Each row below holds a small network's activations on one input, seen along a few directions.
Each table varies a few parts of the input and shows all the possible inputs, shuffled.
Descriptions start from the smaller parts, as in this example, which fits no table here: values(2) and (point or line(11) or (ring(5) and line(6))).
Shared parts are said once, and a part with two or three values counts as separate values.
(in the rows, 128 means zero)

Other details of the inputs vary at random and push rows far along two fixed directions, the same in every table; ignore that.

A family of inputs:
x1: [160 181 171 153  62 175  89 166 104 190 119]
x2: [ 96 106 163  96 107 152 144  74 125 117 105]
x3: [101 116 135  80 135 139 176  95 135 102  77]
x4: [126 121 114 159 139  86 102 152 138  88 167]
x5: [108  93 118 152 145  76  99 188 129 104 124]
x6: [101 114  95 153 149  86 108 157 134  84 167]
x7: [138 129 123  73 167 134 200  90 126 123 120]
x8: [197 179 136 243  82 158 109  76 119 235  84]
x9: [145 144 119  73 163 158 178  83 140 146 130]
x10: [165 164 180 162  64 182  82 162 101 179 129]
x11: [145 108 104 133 155  81 107 145 119 125 170]
x12: [ 79  97 123 145 114  98  89 162 118 129 137]
x13: [173 139 141  93 143 168 174  89 120 138 133]
x14: [162 171 141 139  69 205  74 128 102 165 122]
x15: [128 109 114 157 145  82 128 172 137  81 156]
x16: [110  99 116 146 128  87  79 159 125 108 130]
x17: [ 61  98 143  65 147 134 188  74 157 114  87]
x18: [131 106  83 132 158  79 105 162 112 129 169]
x19: [121 134 100 151 149  90 114 171 157 109 158]
x20: [132 155 139 101 138 154 189  93 139  97 117]
x21: [110 128 130  80 129 163 154  89 150 125  88]
Each input here is: point or (line(4) and ring(5)).
Change only the line(4) part in x6. List by row number the other rows that result.
Answer: x12, x14, x18

A family of inputs:
x22: [109 135 133 102 117 160 132 112 126 152 108]
x23: [196 170 127 180  93 148  71 135 114 208 145]
x24: [176 188 179  88  80 226 127 124 110 150 131]
x25: [163 150 125 145 137 129 159 110 122 135 126]
x26: [ 94 107 143  28 145 172 189  53 132  84 123]
x27: [ 59  81 146 148 135  85 154 108 145  71  98]
x28: [197 178 143 184  97 143  90 154 117 203 128]
x29: [ 82 106 126  61 154 123 173 122 150  69 119]
x30: [112 139 142 103 110 154 147 124 137 150  99]
x31: [113 112 124 128 108 103  69 174 110 132 147]
x32: [120 124 138  65 176 141 227  61 143  86 123]
x33: [111 109 116 170 121  60  75 235 120 158 142]
x34: [120 132 149  81 106 180 151  76 118 160 109]
x35: [ 45  76 118 155 143  76 126 110 148  66 109]
x36: [115  89 111 103 173  90 149 138 136  70 151]
x37: [168 156 138 163  82 171  86 123 109 202 118]
x38: [144 131  90 195 139  73  68 179 133 166 144]
x39: [ 61  86 117  94 149  78 135 156 144  80 109]
x40: [110 123 113 148 112  96  48 206 115 130 145]
x41: [141 155 165 179  60 179  77 103 115 149 129]
x42: [102  94 129 218 108  59  56 195 117 114 143]
x43: [151 133 119 147 135 103 102 194 131 104 165]
x44: [107  82 116 110 180  83 181  77 138 121 101]
x45: [132 147 145 120 109 178 163  82 139 159  72]
x46: [168 190 158  89  82 237 109 110 113 149 138]
x47: [ 90  81 138  86 160 134 204  50 132 124  70]
x48: [149 123 103 142 132 106  85 173 129 109 181]
x49: [ 66  79 129  93 153  73 140 157 131  83 111]
x50: [101 103  87 116 189  78 153 131 146  84 161]
x51: [126 121 141 123 114 134 117 147 110 165 123]
x52: [150 155 132 105 125 166 147 121 146  98 138]
x53: [193 182 111 195 104 126  93 169 122 164 149]
x54: [106 109  97 117 182  71 167 144 155  82 151]
x55: [119  93 105 114 181  89 194  77 128  96 120]
x56: [ 74  80  97 131 164  82 143 117 142 118  93]
x57: [182 180 129 135 102 191  92 140 125 133 161]
x58: [119 101 108 199 130  51  80 218 125 161 123]
x59: [103  98  75 141 184  65 156 113 141  91 135]
x60: [145 149 130 134 132 136 153  95 148 155  98]
x61: [136 129 147  89 122 155 124 139 112 119 144]
x62: [126 132 172  63 105 194 155  75 106 128  99]
x63: [114 163 189 109  75 233 183  15 143 111  67]
x64: [151 121  84 177 148  58  70 208 123 133 205]
x65: [201 175 119 167 100 163 103 113 106 174 154]
x66: [209 189 158 119 106 212 139  97 107 166 155]
The inputs of x47 and x58 match in every part but one. If x55 is changed in the same way as x47 into x58, which row does it become?
Answer: x25
The inputs of x52 and x57 match in every part but one. If x39 is changed in the same way as x52 into x57, which row does it become?
Answer: x40
Describe the family of inputs behind these rows.
Answer: ring(5) and (point or ring(8))
Change only the ring(5) part in x29. List by row number the other rows that result.
Answer: x24, x26, x46, x61
List by row number the other rows that have the ring(5) part in common with x31.
Answer: x23, x26, x34, x37, x41, x48, x64, x65
Change only the ring(5) part in x60. List by row number the other rows that result.
Answer: x23, x28, x38, x44

A family of inputs:
x67: [112 116 155  71 137 157 187  83 131  99 115]
x68: [135 111 106 182 137  62  81 187 115 139 154]
x69: [167 162 125 154 101 160  84 141 117 180 142]
x70: [108  98 124 145 145  71 116 171 131  99 157]
x71: [171 160 131 144 101 161  83 151 112 180 135]
x72: [103 103 103 114 160  86 136 144 144 100 119]
x73: [182 174 148 145  94 178 115 143 115 159 124]
x74: [107  99 111 129 145  77 110 179 121 100 148]
x75: [135 123 111 175 130  89  99 163 123 148 152]
x76: [ 89  87  90 133 171  63 145 128 150  80 128]
x77: [118 115 137  80 134 150 155  96 125  99 119]
x78: [150 156 131 149 117 149 133 120 132 136 130]
x79: [137 156 142 113 122 164 161  99 142 137 118]
x80: [171 170 154 139  90 177 100 131 107 147 147]
x81: [137 148 147 100 126 161 166 104 140 132 109]
x82: [128 129 118 162 123  99  92 175 125 124 165]
x83: [138 141 132 124 114 153 118 111 126 123 144]
x84: [182 159 138 160  95 157  88 132 107 170 139]
x85: [123 131 122 150 122  99  94 185 133 134 164]
x86: [108 126 146  67 138 162 177  86 134 108 115]
x87: [123 123 135  90 149 160 184  55 139  92  97]
x88: [ 99 111 104 130 158  85 145 144 148 107 129]
x89: [102 121 133  66 140 161 175  64 140 101 117]
x90: [115 121 107 159 131  79  83 201 130 128 168]
x91: [120 122 143  93 140 139 170  96 134 138 111]
x92: [ 53  71 140 146 127  83 130 115 135 102  78]
x93: [ 95  99 102 123 159  80 141 129 136 122 131]
x94: [170 164 132 166  98 152  96 132 112 174 145]
x95: [138 147 150 112 111 153 125 143 127 139 140]
x96: [117 118 130  91 143 155 182  40 135 118 106]
x97: [177 169 139 161 101 155 103 141 117 149 133]
x98: [134 147 151 114 114 165 150  95 130 124 138]
x99: [177 168 142 164 101 156 106 143 119 151 135]
x100: [108 110  89 148 154  78 107 167 144 111 138]
x101: [152 147 146 140 120 144 143 120 131 130 125]
x102: [124 116 107 176 135  63  86 198 131 155 161]
x103: [176 156 149 152  96 154 103 153 107 178 137]
x104: [162 174 126 152 103 154 101 149 127 160 137]
x105: [ 83 105 167 114  97 159 147  82 124 128  58]
x106: [131 111  93 184 137  71  74 180 125 140 157]
x107: [117 118  98 155 133  85  71 195 130 123 166]
x108: [130 125 109 159 125 105  80 170 126 120 163]
x109: [118 123 136  78 148 153 195  71 134  98  92]
x110: [147 145 151 108 122 165 167 104 130 128 108]
x111: [145 131 140 111 128 167 150  70 120 134 112]
x112: [131 122 143 111 137 144 168  76 123 129 114]
x113: [104 102  99 151 152  66 114 167 134 135 145]
x114: [171 169 157 142  90 178 104 133 109 149 148]
x115: [ 80  91 103  96 178  76 170 126 149  83 110]
x116: [116  88  97 142 155  71 106 167 120 120 134]
x117: [179 164 145 138  95 173 108 130 100 176 127]
x118: [146 143 140 142 117 144 138 106 126 154 134]
x119: [127 108 106 151 132  85  72 202 116 114 159]
x120: [132 126 130  97 138 150 162  94 131 108 103]
x121: [120 133 126 112 142 140 172  81 141 106 113]
x122: [155 163 140 129  97 159  91 162 115 152 148]
x123: [132 126 128  99 140 155 159  96 131 108 103]
x124: [111 110 106 165 150  66 125 166 145 108 145]
x125: [101 132 158 161  78 156 106 103 125 153  85]
x126: [ 95  97 111 101 152  91 127 147 136  96 136]
x127: [ 75 113 164 110  98 156 141  88 133 137  61]
x128: [114 122 142  72 145 159 191  65 132 131  98]
x129: [106 124 138  83 139 156 180  62 134  95 122]
x130: [ 67  87 106  92 170  82 162 119 145  80 134]
x131: [127 125 136  93 143 154 180  59 139  96 100]
x132: [ 89  71 105 119 174  58 153 143 128 102 123]
x133: [101  91 114 120 155  92 127 134 131  83 141]
x134: [175 166 140 130  95 176  98 128 111 181 127]
x135: [140 137 146 113 114 153 128 135 115 127 136]
x136: [106  99  92 145 151  67 105 158 134 130 143]
x137: [145 143 133 118 121 146 126 124 118 158 122]
x138: [140 137 146 102 117 167 139  88 121 113 129]
x139: [150 151 126 123 121 157 118 133 131 138 119]
x140: [149 149 123 140 122 155 125 109 133 128 126]
x141: [ 80  89 107  99 178  77 174 130 151  85 111]
x142: [103 100 104 124 148  84  98 177 132 104 148]
x143: [178 160 152 165  96 152 103 139 111 175 143]
x144: [180 155 134 148  96 159  88 146 102 174 133]
x145: [ 31  67 122 139 135  65 127 131 147 108  84]
x146: [171 178 131 141  96 177 104 128 127 162 131]
The inputs of x134 and x144 match in every part but one. If x126 is changed in the same way as x134 into x144, which row does it become?
Answer: x77
The inputs of x74 and x80 match in every part but one. If x132 is changed in the same way as x74 into x80, which row does it become?
Answer: x112
Describe the family of inputs behind these rows.
Answer: ring(5) and (point or (values(3) and line(5)))
Change only the values(3) part in x78. List by row number the other rows that result.
Answer: x75, x82
Change only the ring(5) part in x90. List by row number the other rows that result.
Answer: x82, x86, x114, x135

A family of inputs:
x147: [160 168 152 123  80 186  87 154 108 187 123]
x148: [142 136 122 101 146 146 159  98 132 116 139]
x149: [142 133 110 147 132 102  85 188 123 124 172]
x150: [142 155 155 158  83 168 109 122 122 156 106]
x151: [105 121 141 128 116 144 138  94 134 123 101]
x152: [169 162 140 120 109 171 111 131 112 138 159]
x153: [146 152 148 111  92 174 100 144 111 173 120]
x154: [ 84 107 143 106 132 137 172  70 143 103  83]
x155: [100 104 118 106 162 111 187  73 143 105  96]
x156: [117  97  91 140 171  61 125 157 135 120 147]
x157: [ 97  73  70 156 188   9 112 195 142 106 156]
x158: [103 116 133  82 146 146 172  79 141  80 118]
x159: [174 156 105 175 120 110  73 201 121 151 176]
x160: [162 161 143 130  98 174 105 124 119 130 145]
x161: [ 88 100 137  60 143 144 168  89 129 119  97]
x162: [ 79  83 106 142 156  62 133 134 140 112 115]
x163: [ 56  60 106 140 167  27 128 177 146  71 128]
x164: [183 170 138 133 114 166 128 136 122 150 145]
x165: [143 154 151 137  89 172 102 125 118 144 131]
x166: [145 133 125 101 145 145 158  96 125 115 144]
x167: [142 135 120 112 145 138 156 102 133 138 125]
x168: [134 133 132  90 138 150 150 103 129 107 143]
x169: [111 108 107 144 142  84  99 171 133  94 154]
x170: [103 101 113 105 168  84 152 149 140  84 143]
x171: [ 71  72 114 142 150  67 128 131 134  93 118]
x172: [ 87  74  76 130 195  22 143 174 149  74 153]
x173: [132 106  95 147 158  70 114 162 130 130 153]
x174: [148 139 118 202 100  97  50 194 115 174 146]
x175: [132 132 128 131 135 135 159  95 132 134 107]
x176: [130 119  89 175 143  52  58 240 128 118 186]
x177: [144 148 150 153  86 167 101 114 118 154 117]
x178: [139 144 137  97 132 156 153 116 130 114 137]
x179: [123 123 123  84 161 137 195  82 141  97 123]
x180: [ 73  62  93 129 161  29  92 208 127 112 141]
x181: [127 129 137 105 128 152 140 100 125  99 135]
x182: [125 123 114 202 104  68  44 237 121 137 159]
x183: [106 117 141  85 146 144 179  85 141  80 110]
x184: [191 180 135 147 103 169 110 135 118 181 138]
x185: [113 113 132 106 155 129 191  70 140 113  92]
x186: [118 125 145 130 124 135 153  98 132 139  95]
x187: [140 137 124 195 102  98  74 186 120 167 131]
x188: [ 94  79  94  96 190  68 173 115 145  73 143]
x189: [172 178 151 142  85 185 101 139 118 143 139]
x190: [134 122  96 166 139  66  66 224 126 119 182]
x191: [110 112 110 175 130  76  93 169 130 143 128]
x192: [107 127 143 110 118 153 144 100 133 113 113]
x193: [172 179 148 140  86 184  97 138 120 142 139]
x194: [123 136 134 107 128 153 143 106 135 101 127]
x195: [153 166 154 164  75 181  92 126 120 168 115]
x196: [119 118 135 134 125 128 134 100 122 139 113]
x197: [114 109 124 101 155 130 182  59 136 112 104]
x198: [114 116 142  83 123 151 138 112 114 139 113]
x199: [168 164 148 162  82 169  92 122 111 182 125]
x200: [ 87 104 149 108 133 136 177  74 142 103  81]
x201: [110 130 145 114 114 148 141 106 133 114 111]
x202: [113 123 145 108 116 151 140  95 128 112 120]
x203: [131 130 125 124 137 139 156  86 132 133 111]
x204: [165 162 131 155 108 159 117 117 122 165 123]
x205: [132 129 126 124 138 140 153  84 130 133 113]
x206: [116 123 150  87 121 150 145 126 123 142 100]
x207: [142 137 122 100 145 146 161 100 134 115 137]
x208: [160 164 156 147  76 181  88 132 107 155 140]
x209: [143 156 151 137  88 172 103 127 121 144 129]
x210: [150 159 146 155  93 158 111 120 121 170 110]
x211: [117 100  94 142 169  60 136 162 138 119 140]
x212: [145 129 125 107 146 140 157  91 124 135 131]
x213: [146 135 131 110 146 139 167 102 133 138 117]
x214: [141 140 126 155  97 112  56 217 111 174 140]
x215: [ 88 104 142  64 140 141 176  97 131 119  89]
x216: [167 171 141 119 108 172 118 137 122 139 148]
x217: [172 156 131 164 105 150 101 128 110 167 138]
x218: [ 85 102 140 104 135 140 168  65 139 104  91]
The inputs of x209 and x165 match in every part but one. If x190 is changed in the same way as x209 into x165, which row does it become?
Answer: x149
Describe the family of inputs behind these rows.
Answer: line(8) and (point or ring(8))
Change only the ring(8) part in x195. List by row number the other rows that result.
Answer: x159, x167, x176, x191, x192, x194, x204
List by row number the other rows that have the line(8) part in common with x164.
Answer: x163, x170, x183, x185, x186, x200, x206, x213
List by row number the other rows that have the line(8) part in common with x208.
Answer: x152, x166, x171, x181, x196, x198, x212, x217
